These are the activations of a small neural network, seen along a few directions. Each row is one input.
In each table, some parts of the input vary, and every possible input appears once, in random order.
A made-up example of a description, with smaller parts first: one of 3 separate values, together with either a single point or one of 11 places around a ring or (one of 4 places along a line, together with one of 8 places around a ring).
Shared parts are said once, and a part with two or three values counts as separate values.
(in the rows, 128 means zero)

Other details of the inputs shift rows strongly along three fixed directions, in all tables alike. That doesn't count.

Rows:
R1: [ 44 114 171  65  96 142 126 101  99 129  55 149]
R2: [ 96 130 161 164 186 117 144 125  93 127 163 142]
R3: [116 155  93 147 193  92  72  62 113 181  98 146]
R4: [ 86  97 170  58  67  98 109 129  61 130  73  94]
R5: [212 133  64 147 142 148  76 155 177 120 106 135]
R6: [ 95 151 170 152 172  99 133 120 102 119 182 112]
R7: [107 179 146 123 144 107  98 126  81  71 128 116]
R8: [158  40 141  56  32 153 138 145 138 129  70  98]
R9: [ 71  78 176  79  81 108 124 123  68 120  78 150]
R10: [155  82 141 122 114 151 133 123 180 127 129 111]
R11: [105 163 144 137 173 101 181 105  77 122 178 171]
R12: [124  69 159  93  27 189 128 169 169 143  47 126]
R13: [ 64 157 141 171 189 114 164 130  99 107 164 143]
R14: [160 151 135 153 126 195 198 170 174 142 174 149]
R15: [125 153 133 131 175 109 187 120  69 131 150 141]
R16: [109 156  23 158 158  77  15  53 159 183  79 111]
R17: [172 123 125 158 100 195 189 173 200 119 188 115]
R18: [101 130 167  72 109 162 111 127  63  86  79 161]
R19: [235 133   9 141 114 127  10 102 220 144  59 107]
R20: [184 102 128 141 118 139 192 149 174 107 205 134]
R21: [138 137  79 157 177  73 117 113  84 152 115 122]
R22: [183 116 140 132 116 125 169 171 173 119 213 123]
R23: [139 133 135 137 125 146 152 169 188 122 187 110]
R24: [ 90 190 122 178 139 106 107 115 110 143 150 105]
Each input here is: one of 4 places along a line, together with either a single point or one of 5 places along a line.
Q: Changing only the place on the line of 4 turns R24 into R12. The same change can be made to R22. Which row results?
A: R9
Q: Which other rows agree with R1 in the place on the line of 4? List them by row number.
A: R3, R11, R14, R15, R18
Q: Change only the place on the line of 4 in R23. List by row number the other rows that result.
A: R1, R13, R16
Q: Change only the place on the line of 5 in R20. List by row number the other rows that result.
A: R8, R10, R16, R17

Rows:
R25: [103 180 118 180 163 100 115 136 122 146 156 116]
R26: [103 101 168 149 118 186 179 174 139  94 181 118]
R27: [138 133 155 120 112 180 195 173 116  86 157 154]
R28: [126 109 179 111 138 150 212 164 142 139 171 141]
R29: [131 129 170 112 130 194 181 158 137  83 166 166]
R30: [ 84  96 192  59 105 113 110 123  55  87  68 126]
R31: [171 112 195 115 124 171 194 168  87  89 169 108]
R32: [179 120  99  93  96 121 104 134 198 149 118 102]
R33: [100 164 113 189 176 117 101 116 137 140 163 125]
R34: [126  99 152 119 109 162 190 152 131  86 200 117]
R35: [104 171 110 182 158 104 119 137 115 142 154 112]
R36: [ 70 104 149  99 127 104 106  80 110 161  70 139]
R37: [ 72 109 146  94 125 101 110  88 103 163  67 135]
R38: [136 128 157 127 116 184 190 164 123  83 160 158]
R39: [ 92  89 172  84  94 110 104 117  50  92  72 130]
R40: [134 136 144 140 180 111 126 120  94  93 161 141]
R41: [127 178  72 176 179 123 122 105 105 116 137 146]
R42: [118 156  91 163 156  92 130  99 109 115 173 112]
R43: [183 120  70 122  97 164 115 145 171 134  85 132]
R44: [205  83  87 125 108 132 101 142 162 121  96 114]
R45: [ 79  84 192  62 117 126 100 111  64  87  76 133]
R46: [177 115  99  99  96 125 104 126 201 139 118 103]
R47: [119 168 104 147 147  82 136 117  97 128 175 114]
R48: [ 73 119 141  86  78  93 101  97  74 120  90 112]
R49: [ 61 121 128 128  95 117  83 117  94 135  67 103]
R50: [ 69 130 164  66  78  93 101 104  79 122  90 116]
R51: [211  93  92 119 104 123 101 150 159 129  96 116]
R52: [211 108 106 105 111 120  97 153 169 137  97 120]
R53: [123 153  84 179 181  83 140 100 114 172 149 138]
R54: [204  94 109 109 125 130  92 135 183 122  96 121]
R55: [ 73 109 149 105 116 100 104  80 104 161  71 145]
R56: [129 197  96 159 180 116 120 109 113 118 138 155]
R57: [127 113 180 105 110 159 182 150 146  86 203 130]
R58: [111 128 191 136 110 166 180 182 148  97 175 123]
R59: [107 109 171 153 109 176 184 178 139  92 175 116]
R60: [160 108 189 107 124 147 187 179 111  72 170 136]
R61: [116 136  72 184 196 101 134  88 121 168 156 137]
R62: [ 53 117 156 111 119 132  67 102 123 132  77 117]
R63: [ 56 119 157 116 107 129  68 103 117 132  78 123]
R64: [208  89  83 120 105 127 106 151 156 126  94 109]
R65: [126 192  97 153 191 121 122 110 117 117 137 149]
R66: [178 111  80 122 107 174 101 132 181 137  94 147]
R67: [159 117 109 141  89 143  94 154 201 157 103 108]
R68: [125 195 101 147 189 119 126 119 112 124 138 148]
R69: [149 148 174 120 118 206 198 156 106 103 157 130]
R70: [172  95 102 123 102 129 129 132 191 188 100 134]
R71: [165  74  93 127 110 145 122 120 190 182 107 136]
R72: [157 100 189 116 122 150 185 175 111  75 174 139]
R73: [123 151  70 183 186  85 141  98 113 171 146 131]
R74: [134 169 108 178 183 114 147  82 101 191 151 113]
R75: [118 172 112 148 149  83 130 108 109 125 174 119]
R76: [136 138 171 117 122 184 186 160 137  80 160 164]
R77: [ 96  99 168  75  92 102 109 134  39 105  70 124]
R78: [173 102  97 110  90 134  95 120 197 147 129 115]
R79: [ 81 130 165  78  76 119 102  82  63 136  86  88]
R80: [ 86 101 192  55 105 110 110 131  52  97  68 124]
R81: [118 167 113 155 154  87 125  99 118 122 178 124]
R82: [164  81 104 123 111 143 119 120 197 187 108 141]
R83: [102 168  98 185 162 107 121 138 112 140 151 105]
R84: [107 121 193 137 125 174 175 172 161  93 177 122]
R85: [181 119  98 104  84 121 103 127 197 140 119 109]
R86: [177 118  90 117 109 171  98 131 188 142  95 151]
R87: [119 165  90 151 151  85 138 117  96 127 172 106]
R88: [174  93  91 122 100 127 134 141 180 193  99 128]
R89: [ 75  99 116 120 117 101 109  82  92 164  68 132]
R90: [123 156  72 178 186  83 145 107 107 179 148 129]
R91: [158 104 192 113 128 151 183 171 118  68 174 141]
R92: [105 183 121 175 168 102 113 132 129 140 155 117]
R93: [123 149  86 186 186  87 135  91 123 169 152 142]
R94: [ 91 101 181  74  93 104 106 125  48  99  71 129]
R95: [118 176 115 143 149  81 133 117 105 132 177 118]
R96: [178 103  76 114  79 126 114 133 180 140 117  97]
R97: [121 164 108 162 184  84 142 107 121 173 151 142]
R98: [104 152 129 134 170 110 128  98 126 111 183 122]
R99: [ 63 112 135 130 106 127  69 105 109 137  79 117]
R100: [ 67 127 135 129  96 111  78 116 100 139  71 110]
R101: [115 167 124 146 153  92 127  98 122 111 177 125]
R102: [127 125 173 106 141 199 183 159 141  81 166 161]
R103: [129 110 174 122 122 144 214 169 131 146 174 146]
R104: [186 140  92 108 102 156 106 146 184 144  87 144]
R105: [136 124 110 154 179 111 128 120  81  95 155 127]
R106: [156 105 103 150  90 150  93 146 200 149 103 109]
R107: [169  89 106 127 104 133 125 123 197 184 102 139]
R108: [161  81 107 114 128 147 116 115 208 180 106 137]
R109: [129 187  70 166 175 116 129 122  92 128 136 140]
R110: [137 144 167 111 112 176 194 181 119  98 160 157]
R111: [118 159 105 159 150  90 128 100 111 117 176 119]
R112: [ 89  81 169  82 104 120  99 114  51  94  78 132]
R113: [202  86 104 115 116 135  89 138 173 133 105 127]
R114: [130 191  83 163 171 113 127 122  95 130 138 148]
R115: [159 109 189 105 118 143 191 192 100  87 172 133]
R116: [114 147 107 169 196 101 131  88 134 165 161 151]
R117: [ 78 140 141  89 120 135  85  91  96 113  54 151]
R118: [102 174 123 186 170 110 107 116 141 128 157 124]
R119: [104 173 115 194 169 106 106 118 136 138 158 122]
R120: [100 179 123 169 178 107 115 132 133 138 154 111]
R121: [185 132  88 117  97 158 108 143 182 142  88 144]
R122: [172 125 119 146  93 169  97 137 187 173 100  79]
R123: [108 125 191 131 122 170 180 181 153  96 173 117]
R124: [ 75 114 145 100 114  96 109  89  97 164  68 141]
R125: [173 110 104 103  98 129  99 118 207 136 120 108]
R126: [182 127  93 121 100 162 104 134 188 138  90 149]
R127: [131 116 143 125 129 197 188 161 121  82 164 152]
R128: [ 66 104 144  87  87 109  93  87  81 117  99 119]
R129: [ 93  96 156  78  95 104 111 132  34 104  66 116]
Q: What is each input in this table made of?
A: one of 5 separate values, together with either a single point or (one of 4 places along a line, together with one of 5 places along a line)
Q: Changing only the choice among 5 separate values turns R94 into R67. The same change can be made to R105. Which row results?
A: R26
Q: Changing only the choice among 5 separate values turns R64 into R43. The same change can be made to R129. Which row results?
A: R109
Q: Change only the place on the line of 5 in R58. List by row number the other rows that result.
A: R49, R67, R100, R123
Q: Change only the choice among 5 separate values in R108. List by row number the other rows that result.
A: R45, R62, R98, R102
Q: Change only the place on the line of 4 in R55. List by row number the other rows that result.
A: R97, R116, R124
Q: A walk changes only the place on the line of 4. It starts at R113 and steps to R72. List the rest of the walk in order.
A: R94, R115
Q: Change only the choice among 5 separate values in R128. List by row number the other rows that result.
A: R66, R71, R99, R112
Q: Change only the place on the line of 5 in R68. List by row number the other rows that result.
A: R104, R109, R110, R114
